Each row below holds a small network's activations on one input, seen along a few directions.
Each table varies a few parts of the input and shows all the possible inputs, shuffled.
Descriptions start from the smaller parts, as in this example, which fits no table here: line(4) and (point or ring(11) or (values(2) and ring(8))).
Shared parts are said once, and a part with two or three values counts as separate values.
In the rows, 128 means zero.

Other details of the inputs vary at random and push rows far along three fixed directions, the same in every table; ignore that.

Rows:
r1: [128 178 124 102 130 136 116 163 168 170 107]
r2: [126 147 130 117 138 121 116 116 147 179 139]
r3: [138 124 135 141 133 130 116 107 118 129 140]
r4: [116 104 124 132 123 110 143 121 123 114 142]
r5: [124  68 103 155 116 106 171 148 121 112 141]
r6: [121 139 132 105 151 124 146 152 114 128  92]
r7: [122  95 122 136 130 111 129 114 127 129 150]
r8: [144 136 134 139 113 145  91 108 150 130 149]
r9: [135 142 131 131 119 140 111 117 140 137 142]
r10: [129 146 142 122 139 135 110 106 128 141 125]
r11: [114 116 126 131 123 114 142 125 121 112 132]
r12: [122 127 128 118 141 119 119 118 149 155 133]
r13: [117 107 121 125 132 108 145 126 137 135 139]
r14: [131 108 128 140 129 126 145 128  99 101 128]
r15: [123 139 131 129 121 115 132 111 139 156 149]
r16: [125  91 112 151 121 105 164 130 119 127 147]
r17: [140 110 123 138 114 137 121 131 131 104 134]
r18: [126  91 106 144 115 114 157 156 136 118 131]
r19: [130 133 127 139 119 120 133 117 128 142 150]
r20: [132 149 136 114 143 151 110 146 125 124  92]
r21: [116 115 119 122 135 106 142 134 141 147 138]
r22: [132 137 128 129 120 132 126 129 146 142 138]
r23: [135  92 109 135 126 124 137 147 142 131 129]
r24: [126 166 147 136 114 132 106 101 113 120 143]
r25: [125 115 115 109 147 133 147 163 141 147  93]
r26: [124 165 139 128 118 122 110 104 140 161 153]
r27: [118 129 114 114 136 126 159 170 140 141  95]
r28: [129  96 126 142 135 113 133 109 122 136 145]
r29: [135 115 118 139 122 126 127 130 139 139 145]
r30: [127  74 105 149 112 113 167 152 129 103 130]
r31: [129 128 140 128 131 134 118 106 109 115 128]
r32: [135 147 136 141 101 136 109 109 138 128 158]
r33: [128 116 129 130 135 121 135 122 108 118 128]
r34: [134 114 130 137 129 131 130 111 116 126 138]
r35: [115 143 132  93 159 135 133 161 105 105  70]
r36: [137 117 127 138 115 135 124 141 121  94 129]
r37: [136 138 130 135 125 129 117 108 128 146 150]
r38: [117 157 135 129 117 121 109 110 135 138 148]
r39: [135 131 126 132 114 134 121 135 147 127 136]
r40: [117 123 119 101 156 112 169 162 136 156  92]
r41: [128  98 127 134 133 121 144 119 102 101 126]
r42: [138 171 148 132 117 141 101  94 129 137 153]
r43: [126 134 122 110 144 140 128 158 137 142  98]
r44: [128 158 126 108 125 138 126 158 151 140 103]
r45: [132 162 165 122 126 171 112 127  48  16  72]
r46: [136 118 112 130 124 125 128 145 153 148 135]
r47: [118 173 151 108 137 147 124 135  92  89  80]
r48: [139 100 117 144 122 127 120 130 146 132 142]
r49: [137 118 133 137 134 133 125 108 119 125 133]
r50: [134 135 135 136 118 140 118 128 118 106 133]
r51: [124 152 134 120 126 123 104 101 150 154 154]
r52: [127 127 121 108 151 138 138 158 142 145  86]
r53: [135 158 143 127 131 146 100 107 115 130 129]
r54: [109 141 118  99 147 109 147 158 145 160 105]
r55: [127 117 142 140 129 132 103 100 100  87 135]
r56: [131 146 132 138 111 134 116 124 134 129 144]
r57: [133 147 126 106 135 147 115 151 149 142 100]
r58: [134 103 131 146 124 133 135 109  93  88 136]
r59: [126 125 128 137 123 125 146 126 113 114 127]
r60: [123 126 133 125 128 126 111 105 130 131 141]
Description of these inputs: values(2) and line(5) and line(6).
Q: Changing only the line(5) part turns r14 into r36. The same change can be made to r45. Which row results?
A: r44
Q: Changing only the line(5) part turns r10 into r49. The same change can be made to r47. Which row results?
A: r59
Q: Change only the values(2) part in r47. List by row number the other rows that result.
A: r24
Q: Change only the line(6) part in r43. List by row number the other rows that result.
A: r5, r20, r29, r50, r56

Rows:
r61: [127  53 106 138 135 124 169 163 104  74 100]
r62: [115 169 136 108 139 125 123 130 136 156 114]
r63: [116 142 135 110 144 129 140 140  99 100  95]
r64: [136 133 125 120 136 143 121 153 128 125 105]
r65: [126 136 130 123 125 143 131 157 112  89  93]
r66: [114 124 121 116 144 110 154 146 123 140 109]
r67: [119 124 135 113 151 134 135 134  99  97  90]
r68: [130 212 137 101 122 146  89 135 174 180 126]
r69: [148  98 113 168  94 116 141  98 166 174 197]
r70: [130 172 142 109 142 143 132 122 126 152 106]
r71: [129 133 128 109 133 140 124 147 145 127 102]
r72: [144 186 155 162  74 154  51  64 135 116 197]
r73: [131  50  85 153 124  91 167 141 177 187 174]
r74: [131 124 153 163  99 130 103  70  83  60 171]
r75: [116 113 119 123 136 105 154 135 128 148 132]
r76: [142 127 127 152  94 126  93  83 170 157 196]
r77: [128 157 129 117 125 135 123 149 148 136 115]
r78: [118 123 138 107 149 132 136 133 106 100  91]
r79: [128 123 136 121 152 133 133 139  84  95  91]
r80: [127 183 139 104 146 132 100 119 149 187 127]
r81: [118  29  91 147 135  73 187 121 148 164 167]
r82: [136 143 121 117 139 137 121 157 143 152 107]
r83: [125 129 118 118 128 129 141 163 137 131 109]
r84: [137  88 154 173 107 141 104  70  51  22 159]
Q: Changing only one part turns r75 into r83. The same change can be made to r62. Which row results?
A: r65
Q: Describe the family of inputs behind these rows.
A: values(2) and (point or ring(5) or line(6))
